Each row below holds a small network's activations on one input, seen along a few directions.
Each table varies a few parts of the input and shows all the possible inputs, shuffled.
A made-up example of a description, with smaller parts first: one of 5 places around a ring, together with either a single point or one of 9 places along a line or (one of 3 separate values, together with one of 4 places along a line).
Shared parts are said once, and a part with two or three values counts as separate values.

Other details of the inputs shift rows strongly along two fixed directions, in all tables alike. That doesn't count.

Table:
x1: [  6 -11 -43   1   5 -15  24  23  15 -21  18 -11 -31]
x2: [ 22 -11 -40   3   5   1  22  37  -1 -30  27  -2 -23]
x3: [-17   6  47   3   2   9 -37 -40   5  39 -13   5  16]
x4: [ 30  -5  39  49  29  14 -10  21  40  25  15 -19 -20]
x5: [ 37  -3  40  42  22   8 -20  22  46  16  14 -25 -14]
x6: [-32 -10 -30 -31 -24  -3  10 -24 -29 -13 -10  19   6]
x7: [ 18   0 -17   8   5 -17  46  36  23 -32  26  -6  -8]
x8: [ -7  -7  28  13  -6   8 -47 -41  -8  25 -18  18  -2]
x9: [ 28  -2  38  48  27  12 -14  21  40  25  15 -22 -18]
x10: [-16   4  46   7  -2  12 -40 -25   0  34 -20   4  21]
x11: [ -5 -10  30  15  -4  11 -44 -43  -9  25 -19  22  -2]
x12: [-34  15 -15 -34 -21 -21  17 -19 -13 -16  -9  21  27]
x13: [-20   6 -29 -26 -23  -6   0 -12 -42 -25 -17  14  15]
x14: [  3 -16  24  -6  -3  22 -51 -28 -19  23  -8  15  13]
x15: [-30  15 -12 -24 -22 -14  24 -21 -19 -20  -8  31  24]
x16: [ 26   7  34  44  31   0 -16   9  48  26  19 -21 -24]
x17: [ -1   2 -26  -1  11  -9  49  27  21 -13  27 -16 -14]
x18: [ 40 -12  14  32  28   6 -28  14  24  14  10 -25 -22]
x19: [ 14  -6 -35  -8  13  -4  31  30   3 -18  10 -21 -22]
x20: [-26   6 -28 -35 -18   4  19 -12 -42   0 -22  12  10]
x21: [  0   3  31   8   3  14 -42 -31 -22  26 -29  11   7]
x22: [ 15  -3 -18  11   3  -3  44  42  19 -29  20 -12  -9]
x23: [ 37 -13  43  30  24   1 -10  12  47  20  21 -21  -7]
x24: [ 12   1 -20  -4   4 -22  38  36  27 -28  24 -14  -4]
x25: [ -1   9 -28   2  11 -17  41  30  24 -16  24 -16 -16]
x26: [-26  18 -29 -28 -21  -4  10 -10 -41  -7 -25  14   6]
x27: [-40  15 -14 -25 -26  -4  16  -5 -26 -16 -14  14  23]
x28: [ -5   3  50  13  -9  15 -39 -25  -3  23 -20  10  27]
x29: [  2  11 -27  11  11 -14  46  30  21 -19  26 -11 -18]
x30: [  4  -6  25   4  -6  17 -56 -25 -21  19 -11  20  10]
x31: [ 17 -10 -43  -7   5  -4  14  37   3 -26  24  -8 -19]
x32: [ 17   5 -37   7  10  -1  41  34  -2 -12   8 -11 -31]
x33: [-39  17 -14 -21 -18  -7  26 -18 -25 -14 -10  26  20]
x34: [-32   7 -13 -32 -28  -5  14  -4 -21 -20 -16  12  33]
x35: [-29   4  -7 -40 -27 -15  18 -13 -17 -19  -7  14  33]
x36: [ 46 -13  19  42  28  11 -21  13  19  11  12 -18 -26]
x37: [-28   9 -28 -38 -19   1  14 -12 -39  -1 -23   8   9]
x38: [-42   6 -14 -35 -24   0  19  -6 -24 -10 -12   8  26]
x39: [ 39   1  17  40  29  11 -15  16  22  31   4 -21 -34]
x40: [-33   8 -13 -35 -22 -13  25 -21 -16 -13  -5  20  28]
x41: [ 20  -6 -42  -1   3  -5  14  39   3 -30  26  -7 -23]
x42: [ -2   8  54   6  -8  -1 -43 -32   6  21 -15  13  26]
x43: [-28  13 -30 -33 -18  -3  11  -9 -39  -3 -25  12   9]
x44: [ -2   0  28   0   5  11 -44 -28 -16  27 -29   5   8]
x45: [-32   2 -11 -37 -29   0  17  -6 -21 -18 -13   9  33]
x46: [  6 -15 -41  -4   4 -11  28  20  15 -20  21 -14 -31]
x47: [ 15  -9 -35  -5  13   0  36  29   0 -17  11 -18 -21]
x48: [ 10  -9 -20  -2   2  -1  44  38  20 -22  21 -20  -3]
x49: [-24  11 -26 -28 -18  -5   6 -11 -41 -18 -24  14  10]
x50: [ 40 -21  12  21  25  14 -31  18  26  16  23 -19 -24]
x51: [ -6  11  50  12  -1   0 -38 -42   7  28 -14  20  21]
x52: [  7   3 -25  -8   7 -20  44  26  30 -21  28 -15 -11]
x53: [ -7  14  49   9  -2  -2 -43 -41  10  27 -14  17  19]
x54: [  4  -2  28  10  -3  13 -48 -31 -22  19 -20  10  12]
x55: [  2   0  33   9   4  17 -38 -32 -22  25 -30  14   7]
x56: [ 41 -19  16  29  28  13 -21  10  20  17  13 -24 -20]
x57: [  2  -9  26  -2  -1  14 -46 -32 -18  22 -19   2  13]
x58: [ 16   3 -18   6   3 -19  42  36  24 -31  27  -9  -6]
x59: [-33   2 -32 -25 -27 -12   2 -22 -29 -20 -14  22   2]
x60: [ 25 -12  38  36  28  16 -10  17  40  31  16 -27 -14]
Description of these inputs: one of 6 places along a line, together with either a single point or one of 4 places along a line or one of 5 places around a ring.
The inputs of x52 and x12 match in every part but the place on the line of 6. If x57 is changed in the same way as x52 into x12, which row does it become?
Answer: x18
Start at x39 and move only the place on the line of 4, one step at a time. The first step leads to x21. Which rows follow, in order?
Answer: x54, x30
Change only the place on the ring of 5 in x17. List by row number the other rows that result.
Answer: x23, x40, x48, x60

Table:
x61: [-15  10 -55 -21  -7  -8  55  25 -21 -27  -2  -5 -11]
x62: [ 18  -4 -20  15  14 -11  16  21  24 -10  22 -12 -29]
x63: [-47  19  27 -26 -27  -9   7 -33 -10   3 -19  23  49]
x64: [ 17  -3 -19  14  17  -4  21  23  20  -4  18 -16 -29]
x65: [-46  20  27 -24 -27  -9   7 -33 -10   2 -19  25  49]
x66: [-35   8   0 -22 -21   1 -12 -38 -36   6 -27  27  19]
x67: [ 18  -6  25  18  10   1 -31 -12  15  13   4   2  -5]
x68: [-34   8   0 -21 -24  -5 -18 -41 -32   0 -22  31  19]
x69: [ 10   2  21  17  17  13 -18  -5   4  31 -12 -13 -13]
x70: [ 20 -11  28  17   6   7 -34  -5  13   9   5  -1   2]
x71: [ 20  -8  27  16  11  16 -27   3   5  19  -3 -10   1]
x72: [-10   0 -53 -26 -15 -19  40  17 -11 -43  14   7  -2]
x73: [ 26 -12 -11  11  11   2  13  32  16 -14  21 -16 -14]
x74: [ 19  -9  26  13  11  16 -28   3   5  19  -2 -11   1]
x75: [ 11   1  20  18  16  10 -21  -7   8  28  -6  -9 -14]
x76: [ 18   2 -20  15  18  -2  25  29  16  -2  14 -19 -30]
x77: [ -9  -5 -49 -28 -19 -13  36  23 -14 -46  14   4   5]
x78: [ 19 -13  27  14   9  13 -29  -2   9  16   1  -7   1]
The inputs of x73 and x78 match in every part but one. If x65 is changed in the same way as x73 into x78, which row does it become?
Answer: x63
Describe the family of inputs behind these rows.
Answer: one of 2 separate values, together with either a single point or one of 8 places along a line
Start at x69 and move only the place on the line of 8, one step at a time. The first step leads to x75. Which rows follow, in order?
Answer: x64, x62, x72, x77, x78, x74
Change only the choice among 2 separate values in x74. List by row number the other rows that result.
Answer: x71

Table:
x79: [-16   6  16  -8 -13   2 -24 -23 -10   8 -12  16  21]
x80: [ 17  -4  -5  13   9 -10   8  22  22 -12  18 -11 -15]
x81: [ 48 -15  24  50  29  20 -24  21  26  19  18 -17 -35]
x82: [ 13  -4  -1  14  10  -6  17  25  27  -6  18 -16 -11]
x83: [-26  -6 -18 -31 -13   5 -11 -25 -34   3 -21   7   8]
x84: [  6  -7 -42   1  -5   1  35  29 -13 -34  12   1 -18]
x85: [ 13   2  44  16  13  17 -54 -23  -2  48 -28  -9  -3]
x86: [-28 -13 -28 -30 -25   6  -1 -22 -41 -12 -13  25  10]
x87: [-31   4   6 -23 -21   0  10 -19 -18  -2 -16  16  31]
x88: [ 22 -21 -19  12  13   9   3  19  10  -2  21  -9 -28]
x89: [  7   0  37   7   1   5 -46 -30   0  21 -10  10  13]
x90: [-47  25 -18 -22 -17 -12  23 -31 -28   2 -23  26   7]
x91: [ -8   2  15 -10 -12  -2 -25 -29 -15   2 -15  17  19]
x92: [ 38  -9  42  44  31   8 -14  18  53  25  21 -30 -20]
x93: [-19   5  18  -7 -15   1 -21 -25 -10   7 -14  12  22]
x94: [ -4   2 -29 -10  -2 -10  52  32  11 -24  19 -10   1]
x95: [ 16  -1  -7  12  10  -9   8  24  21 -11  21 -10 -15]
x96: [-32   8   4 -25 -21   0   4 -18 -19  -4 -12  14  29]
x97: [ -5  15 -30  11  12 -17  49  14  17  -8  10  -8 -31]
x98: [  6   1  56  23   6  12 -55 -27  15  38  -9   2  11]
x99: [ -4   0 -24 -11  -1  -9  58  30  11 -27  17 -11   1]
x100: [  8   1 -29  -5   3 -13  25  27  11 -28  19  -4 -10]
x101: [  5   9 -42  -5   1  -2  36  33 -20 -28   2  -6 -10]
x102: [  7   7 -36 -12   5  -4  25  29  -6  -8   0 -19 -18]
x103: [ 41  -8  33  45  29   4 -23  18  51  19  21 -24 -24]
x104: [-25  12 -19 -22 -20   4   6 -12 -51 -14 -30  19  21]
x105: [ 22  -8  54  19  10   7 -57 -35   8  32 -12   6  10]
x106: [  6 -10 -41 -13  10  -1  20  22  -1 -10  13 -19 -23]
x107: [ 14  -2   7  10  15   1  29  26  28  -1  20 -18  -5]
x108: [ -6   1  43  10   0   8 -37 -24   5  29 -10   6  18]
x109: [-23   5  -4 -23 -20  -7  -8 -22 -22 -13 -15  23  22]
x110: [-14   3  -6 -27 -19  -8  -8 -25 -28 -10 -12  21  24]
The inputs of x97 and x90 match in every part but one. If x86 is changed in the same way as x97 into x90, which row does it become?
Answer: x88
Describe the family of inputs behind these rows.
Answer: one of 2 separate values, together with either a single point or one of 5 places around a ring or one of 10 places along a line
Start at x99 and move only the place on the line of 10, one step at a time. The first step leads to x87. Which rows follow, in order?
Answer: x92, x82, x93, x103, x80, x109, x91, x105
Start at x84 and move only the place on the ring of 5, one step at a time. The first step leads to x104. Which rows follow, in order?
Answer: x85, x83, x86
